Each row below holds a small network's activations on one input, seen along a few directions.
In each table, some parts of the input vary, and every possible input appears once, in random order.
A made-up example of a description, with smaller parts first: one of 3 separate values, together with either a single point or one of 9 places along a line or (one of 4 places along a line, together with one of 8 places around a ring).
Shared parts are said once, and a part with two or three values counts as separate values.

Other details of the inputs vary at random and push rows far along two fixed directions, the same in every table; ignore that.

A family of inputs:
x1: [-16  -3  23 -12 -11  11   7   0 -10  12  10   8]
x2: [  1   0 -30  -8  17   2  -5  -8  18  -6 -16  -8]
x3: [ -8  -4  15  -2 -14  10   6   6  -5   7   7   2]
x4: [ 26  12 -16  33 -13 -25 -10  11  -5 -14  18 -10]
x5: [  7  -2 -26 -10  22   0  -4  -7  18  -2 -14  -6]
x6: [ -8 -13  30 -22 -16   8 -14 -11 -17   7  21  19]
x7: [ 21  28  -5  45  -3 -17  17   7   0 -22  -3 -10]
x8: [-16  -7  -4 -12  10  10  13  -7   4  13 -16   3]
x9: [ -9 -17  34  -8 -13   3   7   0 -23  12  12  17]
x10: [-17  -3   1 -13  11  16   9   0  12  12 -12  -2]
x11: [  6 -10 -12   1  21  10  11   7  15   7 -22  -3]
x12: [-14  -9  24 -13  -4  -2  12  -7 -21  17   6  14]
x13: [  4  10  38 -16 -17  -8  -2 -26 -27  -9  11  27]
x14: [ -4  -4  19 -13 -18   4 -16  -5 -13  -1  17   6]
x15: [ -5  -3 -16 -19  13   3  -8  -5  15  -5 -16  -5]
x16: [ -1   2 -21  -8  13  13 -13   0  24  -7 -11 -11]
x17: [  1  17  -7  31 -14 -21   6  20  -7  -7  10 -13]
x18: [ -6 -14   3 -10  16   8  11  -3   2  15 -17   4]
x19: [  8  22  -7  22 -16 -22 -13  10  -5 -16  23 -15]
x20: [ 10  -7 -23  -7  21   1  -6  -7  18   0 -18  -5]
x21: [ 12  15   0  42 -21 -14   2  26 -14  -9  24 -11]
x22: [  8 -11 -19  -2  16   9 -11  -3  22  -3 -15  -2]
Each input here is: one of 2 separate values, together with either a single point or one of 10 places around a ring.
Q: The inputs of x2 and x8 match in every part but the choice among 2 separate values. If x6 is changed in the same way as x2 into x8, which row does it become?
A: x21
Q: Which other rows does x5 become when the choice among 2 separate values takes its other values? List them by row number.
A: x12

A family of inputs:
x23: [ 17  10   4  34 -20 -28   7  21 -24  -6  20 -11]
x24: [ 16  20 -20  36   8   3   6  20  17 -13  -3 -16]
x25: [-17 -11  31 -36   5  18  13 -16  -8  16  -8  17]
x26: [ 24  17 -13  53 -18 -24   8  13  -8 -13  14  -9]
x27: [ 26  23 -29  27   2  -5 -19   8  18 -24  -1 -20]
x28: [ 23   7 -19  36   7  -3   5  19  12 -13  -4 -10]
x29: [ -5 -16  -7 -22  32   9   6 -20  18  10 -30  10]
x30: [  5   3 -19   3  17  12   8   6  16  13  -4 -12]
x31: [  8  12 -24  36  -5 -10   5  15  11 -11  -7 -16]
x32: [-18  -6  11 -15 -24 -12 -10   0 -30  12  31   5]
x33: [ -8 -30  18 -24  15  22   6  -5   4  17 -16  17]
x34: [  9   3  28  16 -27 -24  10   6 -35   1  26   4]
x35: [ -3   8  23  -4 -32  -9 -21  -1 -21 -12  32   6]
x36: [ 16  -4 -38  19  36  16   5  18  40  -2 -33 -13]
x37: [-13  -9 -15 -40  31  23  -2 -16  26   0 -34  -2]
x38: [ 14  28 -23  33  10 -15   3   7   9 -16  -2 -14]
x39: [ 15  -2 -45  28  32  12   1  30  37  -6 -33 -22]
x40: [-21 -25 -11 -16  18  28   1  12  17  22 -12  -5]
x41: [ -8  11  23  20 -39 -20   5   4 -28  -7  25   2]
x42: [ -7 -24 -17 -11  25  20  10 -10  24  10 -38   5]
x43: [ 12  19  11  19 -33 -18 -18   3 -18 -22  34  -3]
x44: [-20  -8  43 -23 -13  17   7  -8 -18  10  13  22]
x45: [-16 -26  16 -45   8   7  -4 -23  -8  15 -12  17]
x46: [-17 -33  37 -53  -8  15 -19 -25 -13  15   7  27]
x47: [-23 -20 -24 -14  17  25   4   3  24  21 -22  -4]
x48: [ 29  10 -16  37 -21 -28 -22  16  -8 -22  25 -12]
x49: [-16  -5  -3 -23  22  23  12  -1  20   5 -30  -4]
x50: [-24 -12  29 -14 -28  -7   3   8 -35  24  33   9]
x51: [-10 -19 -16 -37  33  19  -4 -15  25   6 -38  -3]
x52: [-13 -14  19 -35  -8  14 -19 -14  -1  -3   3   8]
x53: [ -3  15  -8  29 -21 -29  -4  21 -19  -1  32 -13]
x54: [ -8  -1 -46  -5  43  36  11   0  58  -4 -58 -15]
x55: [  2   6  17  13 -17   1   2   8 -16  11  35   3]
x56: [  3  11  18   3 -11 -17   4  -6 -22  -3  15  11]
x57: [ -2 -12  -9 -23  35  14   6 -16  19   8 -31   8]
x58: [ -3   2  -3 -15   3   4  -5 -16   0  11   9   6]
x59: [  7  21   5  33 -22 -35  -1  13 -23 -13  25  -9]
x60: [ 15  -2 -44   7  24   8 -20   9  43 -16 -26 -23]
x61: [-28 -13  42 -58  -5  14  -2 -34 -18  14   2  25]
x62: [ -5  10  14  -1 -22 -21  -8  -1 -22 -10  18  -3]
x63: [ 22  15 -22  38   8  -1   5  22  14 -12  -4 -15]
x64: [ 15  22 -32  37   0  -2   5   9  15   2   8 -15]
x65: [12  4 -3 20 -8 -7  9 -4 -1 -3  0  3]
x66: [-32 -17  39 -43  -8  25  10 -28  -8  18  -7  28]
x67: [  1 -26   5 -38  14  22 -16 -21  12   6 -13  16]
x68: [-15 -13  49 -46 -16   1  -2 -30 -39  12  18  33]
x69: [-12 -17  26 -45  -4  25 -16 -28  -5  17  16  23]
x70: [ 2  0  2 20 -5 -1  1 19  0 -2  4 -7]
x71: [ 13  25 -24  31   6  -7  10  21  14 -15  -7 -25]
x72: [ 11  -2 -17 -12  14  12 -15  -4  21  -8 -13  -1]
x73: [  2  -4 -27 -12  41  24  13   1  35   4 -43  -9]
x74: [  8   8 -13  26 -31 -20 -25  23 -14 -10  39 -16]
x75: [-13   2  36  -5 -26 -12   8   3 -30   3  20   2]
x76: [  5  -1   0  13  -4 -10   6  15  -7   3  -2  -8]
x77: [-13 -11  39 -22 -20   9   9 -22 -24  13   9  30]
x78: [ 21  22 -12  47 -10 -38   0  15 -16 -14  17  -9]
x79: [-17 -23  12 -39  20  10   4 -19   3  17 -21  17]
x80: [ -5  -1  20   4 -16 -13   8  11 -21   3  10  -1]
x81: [  4  23 -24  23   7 -14   2  13  13 -18  -4 -17]
x82: [ 17   8   6  19  -7 -14  11   8 -13  -3   8  -5]
x83: [ -1  18  -2   9  -2 -11   4   1  -2 -10   1  -2]
x84: [ -8   0   0  -2   4  14  12 -12  12   3 -13   8]
x85: [ 12  -5 -23  -2  21  -4  -3  -9  15  -5 -19  -6]
x86: [ 14  31  -3  32 -19 -28   1   8 -20  -1  38  -6]
x87: [-10 -10  31   4 -34 -13   5  -3 -30   8  21  18]
x88: [ -7  -3  -8 -35  29  21   0 -24  20   1 -29   6]
x89: [  0  -1 -16  10  18  15   5  17  25  -6 -21 -16]
x90: [  0 -14  46 -27 -34  -7 -17 -20 -40   3  38  31]
x91: [-14  -8  -4 -17  24  34   7   3  28   3 -29  -1]
x92: [ 21   8 -29  24   6 -23  -7   7   4 -13  -1 -14]
x93: [-15   9  36  -3 -25 -22   1  -5 -31  -1  24   9]
x94: [ 25  14 -28  21   7 -19  -6   1   5 -18  -4 -10]
Q: The inputs of x43 and x61 match in every part but one. If x52 is changed in the same way as x43 into x61, which row does it become?
A: x62
Q: The inputs of x77 and x73 match in every part but one. If x26 is changed in the same way as x77 into x73, which row does it become?
A: x34
Q: Describe the family of inputs behind these rows.
A: one of 6 places along a line, together with either one of 2 separate values or one of 10 places around a ring
Q: Which other rows does x32 become when the place on the line of 6 takes its other values? List them by row number.
A: x40, x47, x50, x53, x74
Q: Which other rows does x55 become when the choice among 2 separate values takes its other values? List them by row number.
A: x40
Q: A walk changes only the place on the ring of 10. It starts at x24 and steps to x44. List the rest of the walk in order.
A: x91, x89, x70, x39, x33, x36, x28, x63

A family of inputs:
x95: [ -8 -28  11 -41  35  39   4 -22  19  17 -32  14]
x96: [-12  -5   3   1   1  -1   8   0 -12   6   4   8]
x97: [-6  3 10 -7 -2  1 11 -5 -6  5 -1  0]
x98: [ 17  13 -36  27  20   2  11  10  34 -10 -29 -19]
x99: [  1   6 -13  20   5  -2   8  21  14  -5  -7 -18]
x100: [ 6 11 -1 12 -1 -2  8  0 -2 -3  2  3]
x101: [ -6 -11  17 -18 -14  -8 -10  -7 -26   9  27  19]
x102: [-2 -3 17 -6  0  0  9 -4 -4  0 -6  2]
x103: [ 11  -1 -11   7  17   7   2   7  16  -8 -21  -2]
x104: [  3  -2  27   3 -20 -10   1   2 -26  -4  16  18]
x105: [ 20   6 -27  20  21   8   4   5  28  -5 -19 -11]
x106: [ -4  -5 -12 -19   7  13  -6  -3  25   5 -15 -14]
x107: [  4   0   1   7 -11  -3 -11  -4  -8 -12  16   5]
x108: [  6  22   7   5 -16 -14 -11   1 -15 -12  22  -1]
x109: [-13   1   1  -8 -14   3 -10  -3  -8  -4   9   5]
x110: [  8  -5 -41   7  34  23   9  17  42   2 -30 -20]
x111: [  5  -2  22   7 -33 -29 -14   2 -32   3  34   5]
x112: [ -3  -4  35  -2 -26 -11   9  -8 -22   3  11  11]
x113: [ -4  -5 -28   3  24  18  10  11  29  -1 -30 -15]
x114: [ 14  29 -22  51  -8 -18   7  32  -4 -13  19 -26]
x115: [ 14  11 -31  41   6  -8   1  31  10 -12   2 -22]
x116: [-16 -23  17 -32  15  30   4  -8  11  32 -14  11]
x117: [ -3   4  -2   1 -11  -3 -12   7  -2 -10   9  -8]
x118: [  5  13  28  13 -25 -14   6   0 -29   1  23   6]
x119: [-16 -27   2 -38  13  19  -7 -18   3  14 -13  18]
x120: [ 13  -1 -32   7  24  12 -12   2  32 -13 -24 -16]
x121: [-15 -18  33 -23  -9  12   3  -2 -20  15   8  15]
x122: [-17  -4   6 -14   3  12   9 -11  -1   9 -14  12]
x123: [ 17   7 -23  14  10 -17   0   1  14 -14 -11 -13]
x124: [-25 -21   6 -34  21  16  14  -7   3  15 -21  21]
x125: [  8  16 -16  30  -4 -14   7  13   4 -11  -6 -17]
x126: [-14  -8   5 -35  18  17  -8 -14   8   1 -17  10]
x127: [  6   4  16  -4 -17 -20   0 -14 -17   2  21   9]
x128: [  2  12   9  24 -19 -20   9  10 -20   4  23  -3]
x129: [ 11  -4 -15 -12  18  -3   2 -12  24   4 -20 -10]
x130: [ -3   2 -11  -3  -8  -1  -9   3   6  -6   1  -9]
x131: [-31 -26  29 -46  13  30  12 -20   0  30  -6  18]
x132: [  4  -3  23  -5 -21  -1 -12 -10 -20  -3  23   5]
x133: [  9  17 -16  30   1 -14   6  15   4 -11  -6 -19]
x134: [ -1  -5   6 -13 -12  -6  -8  -3 -22   5  19  13]
x135: [-13  -5  24 -12 -11  -4  11  -3 -24  14  13  13]
x136: [  8  11 -29   1  19   3  -8   4  26 -15 -23 -12]
x137: [ 6 -3  4  7  2  6  0 -5 -1  0 -6  5]
x138: [  6  -1  11  -5  -7   7 -13 -12  -3   0  11   4]
x139: [ 17  28 -39  30  16  -8 -13  12  23 -20  -5 -19]
x140: [  1  19  26  18 -32 -21   7   0 -29   2  30   2]
x141: [-15 -34   2 -47  25  17  -8 -17  11  16 -19   9]
x142: [-17 -15   6 -25  15  12  10  -3   4  13 -18  13]
x143: [ -3  12   9   0 -12  -8 -11  -6 -15 -10  15   9]
x144: [ -8  -1   6 -14 -13   4  -7  -8   0   5  10   3]
x145: [ 19  13 -20  23   3 -23  -4   7   5 -15  -2 -12]
x146: [  7  17 -23  43  -3  -9   6  24   5 -13   8 -18]
x147: [ -1   0  27  20 -33 -14   2  11 -31   7  36   2]
x148: [ -4 -13 -12 -24  22  13  -1 -21  17   6 -26  10]
x149: [ 11   7  16  16 -25 -16 -15   4 -18 -14  27   2]
Q: The inputs of x108 and x139 match in every part but one. If x135 is changed in the same way as x108 into x139, which row does it become?
A: x128
Q: Describe the family of inputs behind these rows.
A: one of 5 places around a ring, together with either one of 5 separate values or one of 6 places along a line
Q: Which other rows does x144 become when the choice among 5 separate values takes its other values? List them by row number.
A: x101, x127, x138, x139
Q: Which other rows does x146 become when the place on the ring of 5 takes its other values? List them by row number.
A: x99, x113, x114, x131
